These are the activations of a small neural network, seen along a few directions. Each row is one input.
Each table varies a few parts of the input and shows all the possible inputs, shuffled.
A made-up example of a description, with smaller parts first: one of 4 places along a line, together with either a single point or one of 9 places along a line or (one of 3 separate values, together with one of 5 places around a ring).
Shared parts are said once, and a part with two or three values counts as separate values.
(in the rows, 128 means zero)

Other details of the inputs shift rows strongly along three fixed directions, in all tables alike. That doesn't count.

Table:
r1: [135 134 126 184 118  87 109 144 107 101  52 124 197]
r2: [107 158  90 148 116 125 145 139  89 191  95 120 144]
r3: [151 105 128 116 151 149  35 140 169 121 183 152 111]
r4: [126 171  91 170 134 111 161 140 101 161  72 123 152]
r5: [125 138  81 147 100  98 167 134  99 173 100 115 148]
r6: [128 166  89 173 132 104 160 143 103 164  74 120 150]
r7: [119 136  94 141 109 124 168 126  83 183  91 121 146]
r8: [163  87 126 106 135 151  50 131 160 106 191 149 117]
r9: [114 143 201 151 139 100 150 123 133  29  87 110 145]
r10: [188  92  80 150 116 126  66 130 105 125  89 150 207]
r11: [132 125 104  73 135 167 117 122 160 176 196 139  78]
r12: [163  90 136 108 142 154  61 123 152  93 153 152 143]
r13: [201  99  65 130 127 132  55 129 133 128 106 157 196]
r14: [154 133 129 165 122 102 135 123  96  94  33 128 209]
r15: [117 131  94 147 107 117 167 128  80 184  95 123 142]
r16: [ 99 165 125 121 143 131 160 138 163 156 159 119  77]
r17: [110 147 201 134 129 119 148 120 124  28  82 112 156]
r18: [109 130 202 150 129 106 144 123 127  30  92 113 147]
r19: [160 116 151 104 149 146  76 120 169  68 141 145 141]
r20: [204  85  65 149 128 118  47 137 125 136 115 154 188]
r21: [122 110 108  92 117 151 112 132 148 172 212 131  73]
r22: [101 138 136 111 127 131 163 126 137 153 166 116  76]
r23: [ 91 129 138 104 111 132 162 127 135 149 171 116  84]
r24: [103 151 130  98 133 149 164 121 132 147 164 118  85]
r25: [103 148 136 103 138 153 114 133 147 147 158 131  97]
r26: [172 116 136 125 172 142  41 138 202  79 166 155 123]
r27: [128 142  90 142 113 121 167 126  85 186  91 121 148]
r28: [140 112 154 127 150 134  52 139 170  87 157 142 124]
r29: [118 120 177 136 130 121 127 124 128  63 118 123 133]
r30: [112 123 139 104 129 133 140 125 153 149 173 125  84]
r31: [104 148 135  99 135 149 163 119 132 153 160 118  83]
r32: [163  81 131 102 143 157  49 125 161 104 181 159 122]
r33: [ 83 138 171 121 121 119 180 124 132 117 134 108  94]
r34: [120 139 109 146 107 115 170 125  86 154  65 121 166]
r35: [198  92  82 154 128 123  62 126 114 131  78 152 207]
r36: [115 131  91 144  99 118 165 129  77 178 104 122 143]
r37: [119 142  89 138  99 123 165 130  79 176 102 116 148]
r38: [ 81 138 184 133 122 113 183 124 118  92 116 106 106]
r39: [ 92 155 175 137 144 129 130 133 131  94 125 120 111]
r40: [ 80 135 170 118 117 119 181 125 128 115 138 109  94]
r41: [157 123  52 121 117 138 118 131 108 203 135 137 142]
r42: [118 137 202 149 137 100 144 122 143  29  87 113 148]
r43: [125 174  77 152 134 126 161 138 109 185  88 123 141]
r44: [120 166 119 106 155 153 134 133 166 147 151 133  92]
r45: [111 116 144 107 133 144 132 126 140 140 172 128  83]
r46: [102 140 138 110 131 136 162 124 131 152 165 117  75]
r47: [123 102 112  92 127 151 112 129 155 178 204 137  70]
r48: [121 101 112  89 125 156 113 128 144 176 205 139  71]
r49: [ 94 134 136 106 109 131 160 131 133 148 173 113  84]
r50: [123 132  94 148 110 116 165 125  84 186  94 123 142]
r51: [100 147 131 104 132 141 163 123 128 147 168 121  80]
r52: [127 125 180 139 145 118 128 122 135  69 113 124 131]
r53: [201  87  79 133 128 135  50 125 134 135 100 159 193]
r54: [113 137 206 152 141 102 150 121 133  36  85 113 143]
r55: [123 127  93 152 105 105 165 129  92 187  96 117 139]
r56: [174  89 118 105 145 143  47 129 179  99 188 152 121]
r57: [124 128  92 152 107 109 164 128  85 187  95 119 139]
r58: [202  87  63 147 127 119  48 136 126 133 118 154 187]
r59: [ 94 135 139  90 121 152 164 121 130 152 158 124  88]
r60: [153 103 155 104 139 151  72 120 162  67 147 147 142]
r61: [ 91 154 165 120 135 131 179 120 123 116 135 112  91]
r62: [117 131 178 133 131 126 128 124 123  62 121 122 133]
r63: [112 150 202 148 144 109 153 119 124  29  82 114 147]
r64: [ 99 140 133 105 122 127 165 127 144 150 169 114  82]
r65: [115 130 207 150 136 100 145 119 141  34  82 113 148]
r66: [153 112  61 132 117 131 118 130 102 208 132 142 138]
Each input here is: one of 6 places along a line, together with either one of 2 separate values or one of 9 places along a line.
The inputs of r41 and r20 match in every part but the place on the line of 6. If r7 is changed in the same way as r41 into r20, which row does it become? -> r45
Start at r30 and move only the place on the line of 6, one step at a time. The first step leads to r54. Which rows follow, in order? -> r52, r66, r27, r14
Which other rows does r25 become when the choice among 2 separate values takes its other values? List them by row number. -> r44
Which other rows agree with r49 in the place on the line of 6? List them by row number. -> r1, r5, r16, r23, r30, r33, r40, r42, r64, r65
Which other rows does r26 become when the choice among 2 separate values takes its other values? List them by row number. -> r28
Which other rows does r61 become when the place on the line of 6 takes its other values? List them by row number. -> r11, r22, r31, r42, r46
